These are the activations of a small neural network, seen along a few directions. Each row is one input.
In each table, some parts of the input vary, and every possible input appears once, in random order.
A made-up example of a description, with smaller parts first: ring(5) and (point or line(11) or (values(3) and line(4))).
Shared parts are said once, and a part with two or three values counts as separate values.
In the rows, 100 means zero.

Other details of the inputs vary at random and push rows far along two fixed directions, the same in every table; ignore that.

Table:
x1: 101  98  89  99  94 108 100 104 114 111  94  90 101
x2: 106 109  89 100  81  85 109  76  93  97 108 117 114
x3: 114 123  83  92 112 154 114  76  90  80  99 111 137
x4: 101 122  75 105 111 143 117  66 102 107 113 110 127
x5:  96  86  99  96 115 111  93 112 101 104  97  83  96
x6:  93  70 124  95  92  60  80 138 112  97  93  78  57
x7:  97  95  73 110 119 120  97 113 102 129  78  82  99
x8: 112 105  73 104 118 124 106  87  88 117  85 102 128
x9: 111  85  79  98 124 122  85 147  90 115  46  71  96
x10: 119 119  85 114 112 142 103  78 113 123  85 120 114
x11: 114 124  95  99  91 124 117  51 105  86 121 130 123
x12: 104  77  80 106 128 118  83 134 101 132  62  70  90
x13:  73 105 131  86  76  54 114  76  88  54 164 108 107
x14:  95 112 143  77  63  61 110  83  90  30 143 121  99
x15: 114 121 106  90  87 120 111  76  99  63 109 123 109
x16:  91  78 107  93 113  95  89 129 102 104  95  70  92
x17: 116 119  68 108  95 129 113  60 101 110  97 123 123
x18: 107 103  97  92 105 111 100  97  81  72  96 106 107
x19:  95 128 107 100  95 112 125  53  91  85 140 129 136
x20: 103  98  78 110 111 128  97 129 128 142  66  72  92
x21:  82  58 102  94 103  54  76 156  91 114  81  58  71
x22:  67  60 147  94  90  19  79 155  91  90 112  73  50
x23:  98  75  70 106 121 116  83 133 101 134  64  69  89
x24:  95 109 112  98 106 106 104  82  94  91 123 109 122
x25: 118 115  74  98 120 159 104  87  92  90  82 109 120
x26: 110  96  82 119 114 121  94 127 117 151  52  88  86
x27: 105  90  91 115 113 117  89 136 124 145  59  83  74
x28:  93 114  92 101  99 109 113  67  95  88 129 114 114
x29:  80  54 122  93  90  52  69 169 119 109  83  52  41
x30:  77  99 138  92  86  61 106  90  90  71 145 110  92
x31: 103  92  94 112 112 119  93 140 126 146  61  75  85
x32: 122 119  81 115 110 135 104  77 106 126  81 121 118
x33:  93 108 125 101  82  80 108  90 108  91 121 115  90
x34: 121 126  94  96  88 118 113  68  90  69 100 131 117
x35:  84  64 121  92 106  65  78 140  99  93 100  71  65
x36: 103 105 115 103  98 101  96  97 112 103 104 108  95
x37: 103 102  82 109 107 126  99 113 124 130  78  84  89
x38: 111  94  93 103  99  90  97 111 102 116  78  95  98
x39: 100  90  82 114 128 132  91 129 110 143  65  81  90
x40: 101  79 122  88  86  56  83 152  94  82  74  80  68
x41: 103 111  89 106  88  88 111  90 101 109  99 106 106
x42:  86  88 144  84  71  41  99 103 102  62 137  99  83
x43:  94 106 108 101  80  70 107  87 102  89 119 110  91
x44:  84  94 153  90  74  40  94 106 102  69 137 105  83
x45:  98  86  94 101  93  93  90 114 112 109  90  89  78
x46:  76  86 149  88  89  48  90 104  89  64 144 102  83
x47: 112 113  98 101  89  99 111  65  97  89 112 125 113
x48: 106 118 104 107  85  83 115  80  96 106 106 125 112
x49: 103  92  77 114 125 118  95 131  99 150  57  80 102
x50: 106 101  79 111 106 122  98 111 122 129  77  90  88
x51: 110 115 107 105  90  86 106  79  94 101 105 125 115
x52: 107 122  96 106 107 117 110  54  83  93 121 133 133
x53:  99 110  82  98 100 118 110  60  90  87 125 119 122
x54:  82  87 143  76  84  59  93 113  82  36 134  97  80
x55: 123 116  83 100 105 144 103  93 105  92  75 112 105
x56:  90  90  91 103 105  83  97 119  92 115  93  81  97
x57: 113 117  79 111 124 151 104  72  99 117  95 118 127
x58:  77  89 122  85  82  63 100  87  88  62 146 102  94
x59:  98 117  83  94  98 124 118  55  91  86 130 116 138
x60: 103 114 101 102 104  96 107  72  80  96 115 122 129
Each input here is: values(2) and line(5) and (point or ring(5)).
Q: The inputs of x56 and x7 match in every part but the line(5) part. If x41 is changed in the same way as x56 into x7, which row does it become?
A: x43
Q: The inputs of x46 and x24 match in every part but the line(5) part. If x36 is changed in the same way as x46 into x24, which row does it become?
A: x44
Q: Change only the values(2) part in x25. List by row number the other rows that result.
A: x55
Q: Change only the values(2) part in x19. List by row number the other rows that result.
A: x31
Q: Change only the ring(5) part in x41. List by row number the other rows that result.
A: x2, x38, x48, x51

Table:
x61:  96  87  77  93 133 149  86 144  90 110  61  70 101
x62: 123 118  83 115 101 109  98  76  99 111  81 125 105
x63:  88 108 133  93  62  51 113  67 107  52 152 125  71
x64:  98 112  81  96  81  98 119  50  89  95 127 125 132
x65:  89  74 105  86 112 106  75 172  92  90  65  56  76
x66: 111 109 109 110  97 113  90  93 129 119  95 114  91
x67:  97 111 128 104  77  81 100  93 122  95 115 109  98
x68: 106  69  96  97  87  75  78 129 113 115  77  89  62
x69: 101 128 105 103  77  66 114  65  80  80 125 124 124
x70: 100  73 106  82 119 101  84 155  94  88  76  52  90
x71: 107 115  70 116 125 155 102 100 127 159  75  94 123
x72:  97  66  64 112 120 118  80 125 108 154  63  70  86
x73: 116 130  58 123 121 138 115  41  85 124 106 137 145
x74: 119 102  90  88 115 135 101 101  94  75  84  91 118
x75:  80  77 119 110 110  82  75 128 120 132 106  78  75
x76:  92 112  97  92 111 132 104  63  69  57 132 124 127
x77:  91  99  77 106 108 115 109 109 118 129  94  79  93
x78:  88 103 127 103  98  74 113  97  91 108 115 110 103
x79: 125 104  91  89 118 142  97  85  94  72  90 104 112
x80: 115 121  72 116 114 156 104 105 129 156  69  93 123
x81: 100 133  84 103  81 113 131  59 107  94 125 113 119
x82: 112 121 102  87  96 134 103  63  81  46 114 135 114
x83:  91  76 125 100  83  24  79 151  99  96  86  81  60
x84:  85  82 127  71 105  70  96 111  78  50 131  83 103
x85: 112 116 128 105  87  86 113  73  98  92 115 140  96
x86:  84  95  91 108 103  98 104  87 110 109 122  94  87
x87: 107 110  98  91  63  77 120  59  96  75 127 131 114
x88: 106  96  71 102  89 108 104 100 103 124  82  92 112
x89: 117 118  68  97 137 172 114  47  79  84 113 115 153
x90:  83  67 135  78  91  64  73 167  90  55  89  69  56
x91: 114  94  98 117 117 120  97 142 118 152  42  83  85
x92: 107  98  71 111 106 129 104 127 134 136  61  74  79
x93:  79  82 142 105 100  50  96 107  88 102 128 106  81
x94:  83  97 120  98  86  33  99  98  80  84 128 108  98
x95:  82  98 155  92  72  29 109 111  88  80 132 108  87
Q: What is each input in this table made of?
A: line(5) and (values(2) or ring(5))
Q: The inputs of x88 and x87 match in every part but the line(5) part. If x70 is changed in the same way as x88 into x87, which row does it become?
A: x74
Q: A walk changes only the ring(5) part. It starts at x64 and steps to x77. List the rest of the walk in order.
A: x71, x78, x94

Table:
x96:  89  54 106 108 101  40  66 163 119 145  70  52  54
x97:  80  37  97  86 105  56  62 181  87 102  65  41  51
x98: 122  84  83  94 118 165  75 153 145 118  41  56  70
x99: 116 113  80 104 140 170 110  78  87 114  89 108 146
x100:  85  79 115  92 119  83  83 105  78  77 123  90  97
x101:  96  98 111  97 123 115  88 132  82  96  81  92 103
x102:  81  86 103 106 116 105  90 113 118 115 111  78  81
x103:  96  93 138 106  96  66  96 100 106 113 114 110  90
x104:  82 107 104  94  79  75 114  64 105  80 153 104 112
x105:  80  93 107  99  89  92  99  86 103  82 132 107  78
x106: 141 105  68  87 128 190  90 103 103  84  51  93 124
x107: 106 136  93 106 112 159 130  44 113 109 129 130 142
x108: 106 129  78 118 124 174 109 100 119 139  73 102 118
x109: 100 102  98 101  64  57 107  61  92  89 125 132  99
x110: 103 118 115 104  73  63 107  94 100 105 103 121 109
x111:  96 150 105  97  66 103 139  41  96  68 152 142 145
x112:  91  99 115  86  92  74  98 123  76  74 101  92 111
x113: 114 107  54 106 130 171 101  68  79 104  86 116 127
x114:  76  93 110  87  60  54 107  79  99  66 149 107  85
x115:  74  64 151  82  95  23  81 158  69  46 112  75  48
x116:  88 112 130  74  63  33 123  69  56  14 155 125 111
x117: 127 128  66 115  93 114 122  76 103 125  71 123 117
x118: 124 110  54 126 120 157  97  72 110 152  64 123 107
x119: 116 137  50 110 101 158 133  72 112 120  80 107 125
x120:  76 121 147  89  63  46 125  63  86  29 174 133  85
x121:  77  59 120  95 100  65  82 176 129 134  81  36  61
x122: 147 136  87  98  88 154 110  41 116  80  94 148 131
x123:  93 120 150  98  61  24 118  58  80  45 157 152  86
x124:  80  45 102  90 119  59  63 175  94 113  74  34  67
x125: 103  66  82  95 135 120  82 165 103 142  44  46 101
x126: 109 101 102 122 116 112  86 138 113 149  55  97  86
x127: 127 124  72 117 104 138 120  63 115 152  79 117 144
x128:  99  95 108 114 106  83  91  86 106 119 111 110  92
Q: What is each input in this table made of?
A: values(3) and (point or (values(2) and ring(5)))
Q: The inputs of x101 and x126 match in every part but the values(3) part. If x97 is changed in the same way as x101 into x126, which row does it become?
A: x109
Q: Change only the values(3) part in x102. List by row number the other rows that result.
A: x100, x128
